These are the activations of a small neural network, seen along a few directions. Each row is one input.
Each table varies a few parts of the input and shows all the possible inputs, shuffled.
A made-up example of a description, with smaller parts first: one of 4 places along a line, together with either a single point or one of 9 places along a line or (one of 2 separate values, together with one of 5 places around a ring).
Shared parts are said once, and a part with two or three values counts as separate values.

A family of inputs:
row 1: [ 21.2  10.3 -29.8   4.6  10.2   5.0  -9.7  -1.7 -12.8  -4.9   1.0  15.6]
row 2: [ 23.9  15.7 -42.7   1.1  17.6   3.3 -18.6  -9.9 -19.3   1.7   1.5  16.1]
row 3: [-16.9  11.2 -28.0  -9.6  23.4 -20.0 -20.3 -15.7 -19.0  24.5  -4.2  -6.1]
row 4: [-21.8  -0.2  -1.5  -2.6   8.5 -16.5  -3.1   1.1  -4.8  11.2  -5.8  -7.1]
row 5: [ 18.8   4.4 -16.5   8.0   2.7   6.9  -1.6   6.6  -5.3 -11.4   0.1  15.1]
row 6: [-23.9  -6.6  12.0   0.6   0.9 -14.5   4.0   9.4   3.8   4.8  -7.1  -7.6]
row 7: [-27.3 -20.0  37.9   6.1 -13.8 -10.0  16.8  25.0  21.9  -7.0 -10.3  -8.6]
row 8: [ 14.7  -8.5   9.8  14.0 -12.3  11.1  12.4  22.7  11.9 -23.8  -2.4  14.2]
row 9: [ 26.8  18.4  29.4 -47.5 -22.5  43.0  -3.6 -92.4  -0.5  35.6  45.4 -45.4]
row 10: [ 12.9 -15.2  22.4  16.7 -19.5  13.3  18.7  30.2  20.7 -29.4  -3.8  13.7]
row 11: [-25.7 -13.3  25.2   3.4  -6.6 -12.3  10.6  17.4  12.8  -1.3  -8.7  -8.1]
row 12: [-19.5   5.7 -14.9  -5.9  16.0 -18.4 -11.2  -7.4 -12.5  17.8  -4.8  -6.6]
row 13: [ 16.7  -1.9  -3.3  11.1  -4.8   9.0   5.7  14.8   3.1 -17.8  -1.1  14.7]
Q: What is each input in this table made of?
A: either a single point or (one of 2 separate values, together with one of 6 places along a line)
Q: Change only the choice among 2 separate values in row 8. List by row number the other rows that result.
A: row 11
Q: Change only the place on the line of 6 in row 2. List by row number the other rows that result.
A: row 1, row 5, row 8, row 10, row 13

A family of inputs:
row 14: [ 19.0  18.6  24.6 -45.5 -18.5  36.0  -6.8 -82.6  -1.7  33.6  35.6 -42.8]
row 15: [-14.2  27.2 -16.1 -39.8  18.0  -6.5 -18.5 -76.2 -32.6  53.6  26.1 -41.0]
row 16: [ 41.1  12.8 -20.1  17.2  12.8   5.4   6.3  23.9 -15.9 -23.3 -18.8  19.5]
row 17: [ 16.9  -0.7  43.2   7.8 -14.8   9.3  34.7  18.4   6.0 -19.8 -10.5 -10.5]
row 18: [-37.7  12.5   8.6   1.2  14.8 -40.0 -18.5  32.3  -1.5   1.0 -27.5  -7.0]
row 19: [ 23.3  16.8 -14.3   6.4   9.2  -6.2 -33.3  29.6  10.2 -22.9 -21.5  19.2]
row 20: [ 45.6  32.5 -35.5 -32.6  11.3  29.2 -34.3 -76.7 -22.8  33.6  30.2 -10.0]
row 21: [ 15.5 -34.5 -36.0  10.6   6.3   8.3 -28.2  13.0  30.1  -1.7 -15.5  30.7]
row 22: [-19.1   9.0   2.3  11.7  19.5 -30.2  22.6  25.7 -25.7   0.1 -23.9  -6.5]
row 23: [  0.0   2.6  49.2  -2.4 -18.4  -2.5  -5.6  24.8  31.2 -18.2 -11.8 -11.6]
row 24: [ -8.6 -11.1  28.1  14.9 -31.6  18.2  44.9  10.3   1.6 -25.8  28.3   7.3]
row 25: [ -8.1 -48.9  27.8   1.3 -20.2  12.5  -0.7   8.3  51.0   2.7  -5.6   0.3]
row 26: [ 16.1   2.6 -35.6  24.7  -4.4  13.6  17.0  16.0 -19.7 -28.8  20.4  36.9]
row 27: [-44.0  -1.2 -12.9  19.3   3.0 -21.9  33.2  17.7 -29.6  -5.6  15.8  10.8]
row 28: [-45.7 -38.2 -13.3   5.2  13.0 -25.4 -12.8  15.4  19.5  21.6 -21.3   4.7]
Q: What is each input in this table made of?
A: one of 3 separate values, together with either a single point or one of 4 places along a line
Q: Changing only the choice among 3 separate values turns row 17 into row 22. The same change can be made to row 25. Which row results?
A: row 28
Q: List by row number the other rows that have the choice among 3 separate values in common with row 19.
A: row 16, row 20, row 21, row 26
